These are the activations of a small neural network, seen along a few directions. Each row is one input.
Each table varies a few parts of the input and shows all the possible inputs, shuffled.
Descriptions start from the smaller parts, as in this example, which fits no table here: one of 5 places around a ring, together with either a single point or (one of 2 separate values, together with one of 4 places along a line) or one of 9 places around a ring.
Shared parts are said once, and a part with two or three values counts as separate values.
(in the rows, 128 means zero)

Other details of the inputs shift rows strongly along three fixed directions, in all tables alike. That doesn't count.

Rows:
r1: [110  98 137 168 124 108 115  92 116  84 138 148  99]
r2: [ 79 121 145 129 176  37 105 162  84 153 107 123 192]
r3: [143  45 146 131 108 115 174 128  79 120 166 129 223]
r4: [191 198 108  97  96 215  99 138 174 146 111 104  16]
r5: [176  48 126 184  63 173  50  68 120  84 154 152  23]
r6: [144 172 120 120 128 160  97 144 144 175  91 125  84]
r7: [194 170 114 120  90 243 144 135 130 155 106 103  72]
r8: [155 197 128  98 149 161 130 165 128 156  98 109  90]
r9: [121 158 130 114 117 178 211 126 119 170 129 138 180]
r10: [134  76 119 168 119 102  68  82 193  70 135 158  52]
r11: [139 173 123 113 142 151 178 141 139 121 120 115 144]
r12: [135  25 140 164  88 135 205  87  84  70 164 138 220]
r13: [154  38 119 152  60 195  25  80 131  55 148 150  46]
r14: [158 179 122 113 115 215 229 138 116 144 115 102 172]
r15: [ 71 139 139 121 172  52  97 157  96 194 113 147 174]
r16: [178 216 115 117 131 215 140 134 182 113  94 107  22]
r17: [ 71  92 135 171 143  51  79 101 137 110 141 159 122]
r18: [ 97  72 130 131 132  50 127 107 151  97 156 142 175]
r19: [140 111 128 148  99 173 177  97 103 105 146 136 141]
r20: [117 223 129 105 168 141  99 170 113 188  84 117  66]
r21: [144 145 139  92 134 142 195 167  84 159 129 111 209]
r22: [141 135 132  69 117 140 200 158 101 178 141 115 217]
r23: [129  59 141 143 117  90 123 129 109 121 150 138 183]
r24: [117  76 140 120 138  53 102 135 100 102 147 125 156]
r25: [ 81 182 132  80 178  69 182 170 131 158 132 105 211]
r26: [156  78 123 147 106 103  31  98 154  79 146 130  36]
r27: [ 91 226 117  94 178  83 103 158 188 155 103 111  91]
r28: [101 140 132 136 153  87  89 145  89 157 116 135 127]
r29: [165  85 127 143  81 178 147 121 105 138 137 126 149]
r30: [ 86 161 120 154 163  92  69 113 155 127 115 145  53]
r31: [ 84 208 127 108 198  64  77 183 120 185  75 114 118]
r32: [ 87 137 136 109 181  44 106 170 125 174 113 135 180]
r33: [104 156 117 145 165  83  71 130 195 115 112 136  63]
r34: [127  85 130 163 104 121  69 110 112 132 140 151  87]
r35: [189 169 119 110  99 243 214 126 152 127 130 104 119]
r36: [114 154 131 117 127 154 216 145 120 160 125 116 216]
r37: [ 61 111 129 154 176  28  85 122 156 130 115 152 147]
r38: [168  29 131 140  65 151 204  75 105  50 189 128 194]
r39: [147 102 124 149 100 176 179 102 127 108 141 125 150]
r40: [110  84 133 133 145  36  51 125 122  95 143 133 115]
r41: [147 212 116  90 142 165 153 145 163 125 111 100  74]
r42: [120  90 125 115  90 205 160  99 126  88 150 137 167]
Each input here is: one of 2 separate values, together with either a single point or (one of 4 places along a line, together with one of 5 places along a line).
Question: Changing only the choice among 2 separate values turns r24 into r41. The same change can be made to r13. Which row results?
Answer: r42
Question: Start at r15 and move only the place on the line of 5, one step at a time. The first step leads to r34. Which rows follow, in order?
Answer: r5, r28, r20
Question: Change only the choice among 2 separate values in r16. List by row number the other rows that result.
Answer: r8

Rows:
r43: [ 49 162 123 116 160 103 103 147 166 224 102 158 155]
r44: [126  97 132 167 122 121 167 128 108 114 133 140 162]
r45: [108  93 139 138 162  42 112 131 144 117 142 141 165]
r46: [137  97 120 145 133  87  68  96 137 106 127 147  67]
r47: [162 155 122 149 119 167 117 123 130 143  93 120  69]
r48: [153 112 117 129 106 154  63 131 152 104 135 118  58]
r49: [ 79 187 126  94 172  74 125 161 159 133 109 113 157]
r50: [140 131 140 118 125 181 150 138  84 142 104 125 155]
r51: [128 205 126 103 161 138 124 156 162 154  91 123  63]
r52: [100  91 135 113 150  57  76 137 109 122 139 140 168]
r53: [175 127 113 106  98 157 168 125 105 150 145 121 156]
r54: [108 112 145 142 148  70 130 122  92 147 139 131 163]
r55: [121 117 108 148 117 128  70  88 169  68 134 135  31]
r56: [147  90 121 126 104 103 137 136 110 133 146 114 170]
r57: [148 118 137 114 130 135 187 146 139 142 142 111 188]
r58: [138  64 126 140  95 133 149  93 140  64 165 136 159]
r59: [133  56 138 132 105 129  85 105 102  93 145 138 104]
r60: [150 118 145 117  88 196 182 133  70 134 147 121 171]
r61: [ 87 222 128 113 150 128 140 155 137 137 105 119 121]
r62: [168 169 133 137 118 200 172 120 139 138 131 120  88]
r63: [132 163 114 142 127 186 163 118 135 120 114 115 118]
Question: What is each input in this table made of?
Answer: either a single point or (one of 4 places along a line, together with one of 5 places along a line)
Question: Change only the place on the line of 5 in r49. List by row number the other rows that result.
Answer: r55, r58, r61, r63
Question: Change only the place on the line of 4 in r60. List by row number the other rows that result.
Answer: r54, r61, r62
